Questions about the array below. Counting starts at 1.
1) Report the entry at row 1, column 1.
2) Report the bottom entry of the column that holds the largest entry.
3) Report the entry in row 3 and column 2.
4) Report the bottom entry of the column that holds the smallest entry.
5) Report the entry at row 1, column 2.
6) Report the entry at row 3, column 3.
7) Report the entry directly above 30.4.
8) Report the entry directly below -15.1.
[[-18.4  -1.3  10.2  -6.4  -1.1  15.7  -5.5]
 [  9.4   1.1   7.1 -19.9  -5.2  23.2  10.3]
 [  5.5   0.8   0.7   6.8   4.5  13.2  18.2]
 [ -2.3   5.3  12.9   4.8   4.8  14.3  16.5]
 [ 11.9  11.7  -6.8 -24.0 -15.1  18.6  -7.2]
 [ 13.9  -2.5 -13.0   4.5   0.7   8.5  10.7]
 [-34.3  22.4  16.1 -19.5   5.3 -26.7  -5.4]
 [  8.5 -20.4 -21.8  53.3 -18.3  23.8  43.6]
 [ 30.4 -32.8 -13.4  12.5   2.2  25.9  -2.3]
 [ -9.6   8.6  -8.9 -17.5 -20.0 -50.9 -22.1]]
1) -18.4
2) -17.5
3) 0.8
4) -50.9
5) -1.3
6) 0.7
7) 8.5
8) 0.7

Questions about the matrix below. Rows and columns are numbered from 1.
1) Give the entry at row 1, column 2.
2) Give the top-right entry.
3) Give the entry at row 1, column 1.
4) Give the entry in the bottom-left corner.
5) Give the entry just left of 7.7.
6) Give the entry directly above 19.8.
7) Give the entry directly above 11.3.
8) Give the bottom-right entry.
[[-19.4 -19.8  -2.1   0.2  -4.2]
 [ 31.8  17.7  -7.6  -5.1   5.5]
 [-26.5 -22.1  -1.8  -1.5  -5.5]
 [-16.2  -2.2   8.3   7.7   4.4]
 [ -5.6 -10.3  -3.6  -0.7  -1.7]
 [ 36.2  21.6  -8.0  -5.8   6.5]
 [-29.6 -26.1  -0.5   1.4  -5.7]
 [ 23.6  12.3  -8.2  -7.0   3.2]
 [  6.1  -1.5  -4.0  -0.8   1.1]
 [ 24.1  12.1  -5.6  -2.5   4.7]
 [ 47.0  40.0   0.7   2.3  15.5]
 [ 42.8  28.1  -5.8  -2.9   9.6]
 [  0.1  10.7   8.2   8.0   8.6]
 [ 24.8  13.3  -8.2  -7.1   3.5]
 [ 19.8  23.9   4.4   4.1  11.3]
 [-29.4 -13.7   7.8   7.2   0.6]]
1) -19.8
2) -4.2
3) -19.4
4) -29.4
5) 8.3
6) 24.8
7) 3.5
8) 0.6

[[-0.022 -0.151 -0.123 -0.037  0.077]
 [-0.128  0.049  0.134 -0.071  0.125]
 [-0.155 -0.062  0.140 -0.085  0.001]
 [-0.006 -0.147 -0.116 -0.022  0.081]
 [-0.026 -0.165 -0.136 -0.040  0.064]
 [-0.142 -0.016  0.139 -0.069  0.017]
 [-0.087  0.147  0.079  0.019 -0.033]]
Rows and columns are numbered from 1.
The entry directly above the largest entry -> -0.016
The entry directly below the centre entry?
A: -0.136
The entry at row 2, column 3?
A: 0.134
The entry in row 3 and column 2?
A: -0.062
The entry just left of 0.134: 0.049
The entry just right of 0.140 is -0.085
The entry in row 2 and column 1: -0.128
The entry directly above the centre entry: 0.140
The entry just left of the centre entry is -0.147
The top-left entry: -0.022
The entry directly below -0.085: -0.022
The entry directly below -0.155: -0.006
The entry directly below 0.017?
A: -0.033
The bottom-left entry?
A: -0.087
The entry in row 1 and column 3?
A: -0.123
The entry at row 1, column 2 -> -0.151
The entry just left of -0.016?
A: -0.142
The entry in row 3 and column 1?
A: -0.155
The top-right entry is 0.077
The maximum -> 0.147
The entry directly below -0.040?
A: -0.069

 2  31  25  31  84  82  80  32  82  18  66  85  86
 8  49  48  22   5  44  47  44  10  34  72  29  76
76  64  44  34  85  57  29  80  70  61  85  16  37
43  72  21  75  73  63  67  66  44  60  82  21  29
52  72  62  75  79  81   5  79  61  24  59  73  46
51  56  44  12  68  60  15  52  49  77  59  15  87
81  26  30  33  77  51  22  26  66  52  20  55  74
35  44   6  75  63  69   6  75  49  51  84  76  17
31  59  36  72  82  41  13  39  45  51  36  69  58
40  60  45  43  46   6  71  21  67  79  37  65  89
63  24   7   5  52  18  50  80  11   1  43  18  24
72  62  13   3  72   8  64  30  55  12   1  47  89
20  19  47  56  16  85  83  35  30   0  45  10  46
The third entry on the main diagonal: 44
The entry directly below the centre entry? 6
The top-left entry? 2
The first entry on the diagonal from the top-right corner -> 86
The entry directly above the smallest entry? 12
The fifth entry from the end, reading row by row? 30
The minimum? 0
The last entry, reading row by row? 46
The entry just left of 83? 85
The entry just right of the centre entry? 26
The entry in the bottom-left corner? 20
The third entry from the end, reading row by row -> 45
The entry directly above 71: 13
The entry directly below 32? 44
The second entry on the main diagonal -> 49
The second entry in reading order: 31
The entry directly above the centre entry is 15
The 5th entry in reading order? 84
The entry directly above 48 is 25
